A small network was shown many inputs. Here are its activations along a few directions, one row for each input.
Each table varies a few parts of the input and shows all the possible inputs, shuffled.
Descriptions start from the smaller parts, as in this example, which fits no table here: one of 5 places around a ring, together with either a single point or (one of 2 separate values, together with one of 4 places along a line) or one of 11 places around a ring.
Shared parts are said once, and a part with two or three values counts as separate values.
(in the rows, 128 means zero)

Other details of the inputs vary at random and push rows far along three fixed directions, the same in every table; ignore that.

A family of inputs:
R1: [132 104 111 123 107 129 132 135 123 120  80 133 118 123]
R2: [134 183  82 225 111 186 155 113 160 142 169 124 159 163]
R3: [190 150 111 166 151 187 159 121 144 150 170 113 148 131]
R4: [131  99 119 111 167 128 123 136 115 145 135 109 145 109]
R5: [179 133  56 174 152 183 171 135 141 147 143 120 141 124]
R6: [171 104 109  93 153 133 147 139 113 160 146 118 115 130]
R7: [128 108 126 113 146 146 102 135 127 139 117 119 127 110]
R8: [144 121 158 111 140 148 115 133 120 123 119 122 136 114]
R9: [131 117 140 115 150 147 112 141 121 123 123 129 125 136]
R10: [ 75 116 134 135  95 117 104 137 119 126  96 138 119 158]
R11: [ 84 111 150 142  80 120  83 116 139 121  86 115 138 113]
R12: [147 118 125 104 164 143 132 148 112 131 140 133 124 145]
R13: [112 113 158 133  87 124 119 125 125 129  97 127 136 147]
R14: [119 100 132 114 119 114 129 131 115 145 117 122 124 135]
R15: [158 122 142 101 150 139 143 142 115 131 139 134 126 140]
R16: [ 98 105 133 131 126 122 102 132 125 133 107 119 132 133]
R17: [134 103 145 114 111 124 145 136 106 145 115 132 132 155]
R18: [121 228  57 252  93 170 127  73 213 129 185 123 139 112]
R19: [ 76 122 158 150 103 129  86 131 132 103  95 128 136 144]
R20: [112 122 159 126 116 122 124 131 117 117 112 133 138 148]
R21: [150  95 113  98 148 115 162 143 100 162 145 122 122 142]
R22: [116 121 140 142  74 129 121 127 135  98  63 142 123 130]
R23: [150 133  96  89 179 104 143 138 121 141 165 129 107 119]
R24: [ 92 124 128 128  93 131  96 139 127 125  97 146 108 157]
R25: [138 118 138 125 122 134 137 142 116 100  84 143 128 132]
R26: [102 122 133 123  74 124 102 129 129 127  95 143 108 152]
R27: [103 118 163 136  84 116 104 116 129 116  94 121 136 131]
R28: [133 122 148 116  99 130 119 123 126 128 107 135 120 140]
R29: [ 87 137 145 138  91 140  95 140 131 106  99 154 115 164]
R30: [174 101 115  93 163 142 136 132 119 158 145 105 129  99]
R31: [137 107 154 120 125 127 125 123 117 136 118 109 146 108]
R32: [120 123 162 125  89 136  91 115 133 117  91 121 131 114]
R33: [ 50 199 131 109 149  12 126 103 146  70 174 160  96  92]
R34: [177 114 124  94 143 134 164 141 110 153 148 133 119 143]
R35: [168 110 139  99 143 137 141 127 119 142 137 119 124 120]
R36: [108 184 133 103 176  33 160 105 140  94 202 141 110  74]
R37: [ 78 200 129 112 161  48 111  97 154  77 172 153 100  63]
R38: [135 109 135 114 175 134 126 139 108 129 137 112 152 118]
R39: [107 176  95 245  48 173 109  84 192 135 129 106 158 137]
R40: [115 204 121  94 161  35 164 113 143  94 203 168  87  93]
R41: [122 119 151 118 125 124 145 141 109 126 126 140 132 154]
R42: [109 105 125 121 137 121 122 140 115 141 120 125 126 141]
R43: [150 105 154 116 157 143 133 139 105 136 129 107 156 119]
R44: [204 134  74 152 158 178 168 117 144 176 183  99 139 118]
R45: [157 101 112 116 165 152 150 158 106 117 106 135 129 134]
Description of these inputs: one of 5 places around a ring, together with either a single point or (one of 2 separate values, together with one of 4 places along a line).
Q: Changing only the place on the ring of 5 turns R34 into R40. The same change can be made to R35. Which row results?
A: R3
Q: Changing only the place on the ring of 5 turns R1 into R22. The same change can be made to R6. Which row results?
A: R28
Q: Start at R24 and move only the place on the line of 4, one step at a time. The first step leads to R23. Which rows follow, in order?
A: R18, R7
Q: Which other rows does R9 become when the place on the line of 4 takes its other values? List them by row number.
A: R12, R29, R37
Q: Which other rows does R38 become when the choice among 2 separate values takes its other values? List them by row number.
A: R37

A family of inputs:
R46: [122 138 124  64 210  62 134 130 115 108 171 132 109  66]
R47: [143 140 130  60 204  48 156 125 119 104 178 138 111  52]
R48: [ 94  94 135  91 108 105 109 150 105 127  92 144 102 150]
R49: [137  65 150  86 150 152 133 174  81 154 106 133 130 179]
R50: [151  90 150  88 112 148 108 138 110 143  94 126 110 142]
R51: [ 77 136 169 134  77  99 102 119 128  99  90 143 124 145]
R52: [137  92 144 106 120 143 137 156  95 123  85 144 120 157]
R53: [143 133 123 163 104 170 153 130 126 146 130 129 145 167]
R54: [114 149 128 186 108 170  98 109 151 134 136 109 163 130]
R55: [119  91 151 104 139 137 116 154 102 139 107 126 133 162]
R56: [129 146 100 178  70 157 141 113 150 137 119 132 132 151]
R57: [148  54 130  76 150 147 125 163  93 159  97 118 126 157]
R58: [ 91 110 145 115 117 120  95 146 118 103  81 144 118 147]
R59: [150 127 141 166 115 173 125 120 133 145 131 100 163 124]
R60: [ 88 154 118 169  90 131  85  99 161 123 118 118 135 105]
R61: [198 182  39 149 218 139 221 127 141 156 241 129 124 111]
R62: [133 153 112 186  93 164 134 116 151 116 112 132 144 143]
R63: [174  84 135  78 186 126 158 152  91 136 131 118 128 115]
R64: [ 80 147 124 120 114  74 104 112 146 108 132 133 106 102]
R65: [118 149 110 188 110 172 112 120 157 121 120 120 144 135]
R66: [113 175 148 166  80 140 100 102 159 113 127 139 126 141]
R67: [217 113 101 195 143 233 176 132 133 188 161  84 186 159]
R68: [175  72 130  70 170 117 158 145  97 157 131 110 126 115]
R69: [ 67 162 138 105  92  34 113 102 143  85 119 156  93  99]
R70: [117 175 111 158 108  97 125  88 166 119 154 122 130  75]
R71: [138 218  99 136 151  84 152  94 166  97 196 152  99  82]
R72: [ 83 106 168 117 115 116  89 138 119 117  98 126 129 143]
Q: Changing only one part turns R48 into R61. The same change can be made to R70. Which row results?
A: R47
Q: Describe the family of inputs behind these rows.
A: one of 3 separate values, together with either a single point or (one of 2 separate values, together with one of 4 places along a line)
Q: Start at R46 and move only the place on the line of 4, one step at a time. The first step leads to R65. Which rows follow, in order?
A: R58, R61
Q: Which other rows agree with R55 in the choice among 3 separate values? List them by row number.
A: R49, R51, R53, R54, R59, R66, R67, R72
Q: Which other rows does R71 become when the choice among 3 separate values takes its other values? List them by row number.
A: R50, R66

A family of inputs:
R73: [135 204  76 201  93 120 167  76 182 138 193 126 131 121]
R74: [135  46 165  93 152 166 113 170  78 162  96 108 147 178]
R75: [186  88  87 103 157 153 164 147 108 165 134 117 121 138]
R76: [104 102 155 142  50 157  90 134 127 121  45 137 122 166]
R77: [ 66 158 154 147  51  93  76  98 160  87  84 142 113 105]
R78: [110  70 195  83 139 136  96 163  88 110  76 131 133 163]
R79: [ 58 170 165 159  62 100  97 114 146  74  91 163 117 148]
R80: [148 121 112 167 128 185 115 127 138 148 125 104 155 127]
R81: [138 149 120 182 130 181 128 128 144 133 143 123 153 150]
R82: [164  94 112 111 190 166 145 159 103 156 147 113 139 142]
R83: [145 100 133 214  73 241  96 126 139 172  91  85 190 175]
R84: [ 31 155 139 158  79  99  60 118 156  83  84 148 113 133]
R85: [119 135 110 115 142 116 141 141 120 125 136 143 115 135]
R86: [ 81 120 167  84  96  51  99 116 124 110 108 135 107 102]
R87: [127 187  59 171 145 117 165 110 163 127 185 138 119 117]
R88: [136  79 166 146 100 199  87 144 116 138  69 108 161 156]
R89: [ 98 128 182  82 106  64 108 120 122  90  98 140 107  97]
R90: [166 106 141  70 162 105 150 135 107 137 139 122 119  97]
R91: [199  98 118  98 157 156 174 147 103 163 137 123 130 143]
R92: [156 111 155  81 183 108 140 136 104 123 151 117 134 104]
R93: [150  80 119  77 190 122 127 150  98 146 136 112 129 103]
R94: [184  93 145  66 166 116 173 150  90 145 132 130 118 133]
R95: [ 96 150 132 146 127 128 107 127 140 109 130 137 130 134]
R96: [117 131 127 129 120 134 128 140 120 121 115 144 123 151]
R97: [101 182 122 115 159  57 124 102 148  95 178 138 113  68]
R98: [106 158 115  89 171  44 170 122 120 121 196 148 100 108]
R99: [119 164 122  80 182  46 168 129 120 103 183 160  94 100]
R100: [155 138  81 183 104 176 132 107 158 152 131 107 144 117]
R101: [128 125 117 124 103 127 128 127 129 129 107 136 112 135]
R102: [184 200  45 226 122 179 172  80 189 155 201 104 152  95]
Q: Describe the family of inputs behind these rows.
A: one of 5 places around a ring, together with either a single point or one of 5 places along a line
Q: Start at R100 and move only the place on the line of 5, one step at a time. The first step leads to R102. Which rows follow, in order?
A: R77, R90, R89
Q: Which other rows does R99 become when the place on the line of 5 takes its other values? List them by row number.
A: R79, R85, R87, R96
